Here are a small network's activations along a few directions, averaged over the inputs that share one value of a field.
Values that are neighbours, or in one group, have similar rows; names and order tell nothing.
(in the rows, 128 means zero)

Other fields vary at random and push rows far along two fixed directions, the same in every table; ignore that.
To show where, the next rows are all for the same value of a field, averaged over different records:
[100,106,96,126,128,140,127,130,108,144]
[59,83,178,76,176,128,105,182,126,205]
[142,152,124,114,161,140,100,122,119,112]
[106,119,128,109,157,136,115,137,116,150]
[96,100,74,139,108,138,136,126,98,140]
[106,122,171,84,191,130,99,153,130,161]
[191,169,6,188,91,154,136,57,93,38]
[70,84,120,108,136,137,124,155,112,177]

Values of P:
p14: [148,116,107,151,131,123,118,90,134,128]
p9: [98,136,139,114,82,140,134,153,130,126]
p7: [185,159,164,125,176,109,101,86,152,116]
p15: [118,165,189,87,156,142,84,170,144,137]
p10: [206,211,195,122,186,91,124,88,174,101]
p12: [174,154,120,161,124,102,151,80,150,103]
p8: [91,95,73,154,22,142,173,140,110,113]
p16: [41,37,127,102,124,108,139,166,108,213]
p5: [83,86,106,151,62,133,179,155,118,119]
p11: [112,94,124,147,111,96,161,107,142,166]
p2: [131,142,89,136,109,139,103,127,108,100]
p4: [170,141,155,143,158,99,128,91,148,132]
p17: [171,133,177,143,123,121,154,143,145,111]
p1: [124,120,67,147,113,146,135,109,104,109]
p13: [198,182,200,125,147,129,122,134,154,85]
p18: [130,172,194,78,188,136,70,158,144,128]
p3: [126,77,116,153,95,121,192,152,137,144]
p6: [153,176,89,145,73,147,119,117,122,69]
P is arranged as a line.
A walk along P starts at p10 and steps to its neighbour p12. Put p9, p2, p1, p6 in the order it reaches them.
Answer: p1, p2, p6, p9
Name the neighbours of p14, in listed order.
Answer: p7, p16
Name the neighbours of p13, in listed order.
Answer: p5, p17
How many steps from neighbour to neighbour lead from p11 to p8, at the fewest?
Answer: 11

Values of M:
m10: [58,76,93,152,66,105,186,155,139,187]
m11: [91,122,194,106,88,132,124,170,146,140]
m12: [92,119,116,107,135,131,105,115,114,153]
m3: [160,104,102,199,106,109,186,71,122,131]
m9: [160,156,14,185,91,149,119,64,99,79]
m13: [69,65,148,111,82,138,159,178,112,153]
m2: [110,166,162,81,194,120,76,114,140,161]
m18: [230,224,129,111,222,148,71,97,124,37]
m14: [142,150,187,93,192,120,64,146,139,136]
m1: [173,109,120,159,100,80,163,92,136,115]
m6: [158,146,71,183,44,153,157,111,123,74]
m15: [148,178,107,118,150,162,115,118,105,90]
m8: [92,118,196,63,199,117,66,158,143,182]
m5: [173,175,170,110,171,159,103,149,139,67]
m4: [122,147,170,114,148,102,145,132,156,125]
m7: [126,108,12,163,79,157,143,124,76,90]
m16: [39,58,159,119,65,114,174,189,132,215]
m17: [161,82,154,128,172,107,148,119,160,167]
M is arranged as a line.
Name the neighbours of m1, in listed order.
Answer: m3, m4
Name the neighbours of m2, in listed order.
Answer: m12
How many steps from neighbour to neighbour lead from m7 to m10, at the fewest?
Answer: 7

Values of G:
g10: [106,114,117,122,126,133,122,136,117,140]
g5: [110,110,228,86,179,104,123,167,161,186]
g3: [180,170,148,136,145,121,122,105,146,94]
g7: [93,93,99,138,93,130,146,137,114,146]
g2: [113,122,126,119,129,134,121,139,122,135]
g8: [148,129,114,155,105,119,153,109,134,115]
g4: [98,102,84,139,98,138,136,130,108,137]
g1: [107,109,92,135,108,135,133,126,112,134]
g9: [136,150,146,109,158,137,102,134,129,120]
g6: [189,181,127,140,140,131,122,99,137,72]
G is arranged as a line.
A walk along G starts at g1 and steps to its neighbour g10. Put g5, g8, g9, g6 in the order it reaches them.
Answer: g9, g6, g8, g5
How many steps from neighbour to neighbour lead from g4 to g3, at the fewest?
Answer: 5
